Each row below holds a small network's activations on one input, seen along a few directions.
Each table varies a few parts of the input and shows all the possible inputs, shuffled.
A made-up example of a description, with smaller parts first: one of 6 places along a line, together with either a single point or one of 11 places around a ring or (one of 3 separate values, together with one of 8 places around a ring).
Shared parts are said once, and a part with two or three values counts as separate values.
In the rows, 128 means zero.

Other details of the inputs shift rows strongly along three fixed directions, in all tables alike. That doesn't count.

Table:
x1: [111 124 142  85 128 112 129 122 172  84 170  91  81]
x2: [152 128  32  78 161 140 136 178 115  54 118  97 188]
x3: [105 186 178 208  92 113 140  77 104 222  85 206  84]
x4: [221  67 168 121 151 182 159 145 123 152 166  87 166]
x5: [ 37 241  66 160  69  33  62 152  95 138   9 213 133]
x6: [ 79 128 149 116 107  99 121  97 161  86 149 104  65]
x7: [170 159  20 135 179 176 107 170  77 128  89 133 226]
x8: [162 176 158 203 129 156 136  74 113 232  78 161  98]
x9: [140 101 211 139 102 103 110 121 178 188 107 120  86]
x10: [ 73 152 160  97  81  68 148  79 173  95 140 117  24]
x11: [103  89 168  99 113 109 138 122 146  93 171 116 105]
x12: [151  89 157  95 124  97 127 177 177 116 124  76 128]
x13: [126 147 164 202 118 154 132  88 102 234  92 205 123]
x14: [118 147 164 212 120 151 124  91  99 232  98 199 120]
x15: [135 121 135 123 137 137 146 117 161 126 138 114  96]
x16: [ 72 160  59  98 108  88 139 169 113  63 119 169 147]
x17: [235  91 144 172 189 226 132 109 106 221 104 111 178]
x18: [102 198  35 153 136 123  98 128  73 132  58 175 167]
x19: [153 139  39  85 157 144 110 179 102  56 134  77 198]
x20: [ 76 215  60 137 100  88 116 139  74 121  77 209 163]
x21: [176 169  25 143 176 172 101 177  72 120  97 115 226]
x22: [ 72 110 206 159  96 102 135  79 150 167 144 168  47]
x23: [137 127 156 223 136 158 118 103  85 222 100 177 142]
x24: [ 72 120 214 176  87  95 129  71 144 160 145 154  54]
x25: [106  90 141 107 134 119 128 120 174  81 172  83  80]
x26: [247  93 168 215 176 209  87 174 103 250  70 104 212]
x27: [143  96 165 153 147 155 127 106 166 152 163  99  89]
x28: [ 32 228  76 152  82  58 108 121  83 121  82 217 121]
x29: [114  99 164  76 103 104 148 125 153  88 176 113 102]
x30: [110 144 153 116 111 116 124  91 147 127 134 112  80]
x31: [ 85 145  50 121 134 107 116 180  99  72 135 150 177]
x32: [199  78 133  64 174 171 145 152 163  91 183  51 150]
x33: [ 45 131 182 126  83  66 135 110 172  93 181 135  48]
x34: [157  95 133  83 137 136 149 126 156  82 155  76 110]
x35: [140  94 139  69 135 131 140 116 161  78 159  79 110]
x36: [107  86 164  76 108 105 147 123 154  79 174 116 103]
x37: [150  96 179 126 138 154 131  90 153 143 147  92  94]
x38: [107 164  39  86 139 116 121 151 122  71 112 136 161]
x39: [148 123  43  76 139 124 139 191  84  49 127 121 214]
x40: [ 68 147  63  85 111  84 127 157 106  60 120 169 150]
x41: [103 105 163 115 110 103 133 130 145  94 177 106 107]
x42: [184  53 144  70 155 159 144 170 138  82 201  62 171]
x43: [162  70 173 137 142 162 158 131 134 156 148 120 129]
x44: [247 108 152 160 175 225 133 105  99 222 108  96 180]
Each input here is: one of 4 places along a line, together with either a single point or (one of 2 separate values, together with one of 5 places around a ring).
Changing only the place on the line of 4 turns x22 into x23. The same change can be made to x1. Which row results? -> x21
Which other rows does x24 become when the choice among 2 separate values takes its other values? List them by row number. -> x6
Which other rows agree with x17 in the place on the line of 4? List them by row number. -> x9, x13, x20, x29, x32, x35, x36, x38, x40, x44
Which other rows does x30 become when the choice among 2 separate values takes its other values? List them by row number. -> x42
Which other rows agree with x12 in the place on the line of 4? List them by row number. -> x2, x3, x4, x8, x10, x15, x16, x34, x39, x43
